(29): [156 130 153 100]
(40): [103  90 129 101]
(92): [140 186  77 165]
(61): [142 186  77 165]
(52): [103  90 153 163]
[103  90 153 163]
(52)
[142 186  77 165]
(61)
[103  90 129 101]
(40)
[140 186  77 165]
(92)
[103  90 129]
(40)

(103): [148 155 147 200 144 175]
(48): [131 148 129 126 127 127]
(17): [118 124 130 119 113 121]
(14): [137 138 128 136 129 124]
(41): [131 132 129 126 127 127]
(59): [161 164 156 156 161 127]
(20): [173 121 107  83 125 137]
(152): [ 91 146 148 168 130 120]
[131 148 129 126 127 127]
(48)
[148 129 126 127]
(48)

(22): [ 95 161 118 111  99 132 123 112 118 126 133 130  98 145 124 145 127 138
 133 115 137 116 109 165 151 149]
(60): [ 98 161 119 104  86 130 124 107 119 125 132 131  85 125 124 139 127 135
 138 119 136 118 113 193 147 153]
(158): [ 93 156 117 109  97 133 122 112 115 125 131 130  82 126 123 141 153 138
 131 120 132 111 113 155 147 153]
(45): [ 90 149 116 102  82 132 129 119 118 126 134 130  71 129 141 144 126 137
 138 116 137 120 110 172 145 154]
(137): [ 98 158 116 109  97 132 123 109 121 125 132 130  78 126 123 147 128 139
 138 116 135 118 110 152 145 165]
(71): [ 98 160 119 110  90 132 124 117 120 126 132 130  77 126 123 144 127 135
 134 119 135 127 108 168 152 145]
(30): [ 81 165 120  99  92 132 124 110 123 124 134 130  73 126 125 147 132 137
 136 113 133 117 112 182 145 159]
[149 116 102  82 132 129]
(45)
[ 98 158 116 109  97 132 123 109 121 125 132 130  78 126 123 147 128 139
 138 116 135 118 110 152 145 165]
(137)
[116 135 118 110]
(137)

(34): [109 115 138 136 117 104 121 120]
(9): [138 121 181 157 153 104 114 119]
(123): [115 119 123 109 116 135 106  95]
(144): [128 113 123 121 158  88 145 119]
(62): [157  88 121 106 101 124  92 126]
[158  88]
(144)
[114 119]
(9)
[121 181 157 153 104 114 119]
(9)
[138 136 117 104 121]
(34)
[115 138 136 117 104 121 120]
(34)

(110): [119 124 139 136 127 119 100 156  95]
(111): [129 118 150 148 139 105 125 161 109]
(23): [137 122 140 124 117 131 129 133 161]
(75): [137 122 114 124 117 131 129 133 161]
(142): [160 129 140 166 127 119 100 116 121]
(73): [116 133 128 125 114 131 134 136 143]
(64): [149 150 157 160 131  97 116 163  72]
(47): [126 140 154 155 156 117 129 116 121]
[116 133 128 125 114 131]
(73)
[129 116]
(47)
[126 140 154 155 156 117 129 116 121]
(47)
[149 150 157 160 131  97 116]
(64)
[137 122 140 124 117 131 129 133 161]
(23)
[137 122 114 124 117 131 129 133 161]
(75)

(94): [102  71 149 165 146 124 121 101 107 127 133 184 128 132  82  96 100]
(42): [121 100 135 155 135 123 119 133 113 126 134 166 123 133 113 123 120]
(124): [111  87 141 164 145 126 130 106 125 134 136 153 128 140 108 111 117]
(107): [143  92 150 196 145 116 128 147 123 133 139 156 120 150 104  99 115]
(68): [130 107 143 124 141 106 130 126 108 112 137 145 127 114 109 107 122]
(63): [150  80 161 137 181  92 140 106 112 121 153 142 128 127 111  94 130]
(133): [121 100 135 155 135 123 119 133 113 126 134 166 123 132 100 111 105]
(169): [126  83 146 150 148 110 117 122 110 123 139 168 128 127  94 102 105]
(183): [141 106 130 126 108 112 137 145 129 129 141 142 124 135 117 106 120]
(207): [128 129 151 129 157 124 142  86 123 130 130 134 131 127 124 109 133]
(148): [142 114 143 136 122  97 116 161  99 103 131 163 117 120  97 100 104]
(163): [ 91 123 110 120  84 138  98 144 104 105 109 194 126 102  79 121  77]
[150  80 161 137 181  92 140 106 112 121 153 142 128 127 111  94 130]
(63)
[ 87 141 164 145 126 130 106 125]
(124)
[141 106 130 126 108 112 137 145 127]
(68)
[130 107]
(68)
[103 131 163 117 120  97 100 104]
(148)
[164 145 126 130 106 125 134 136]
(124)
[161 137 181  92 140 106 112 121 153 142 128 127]
(63)

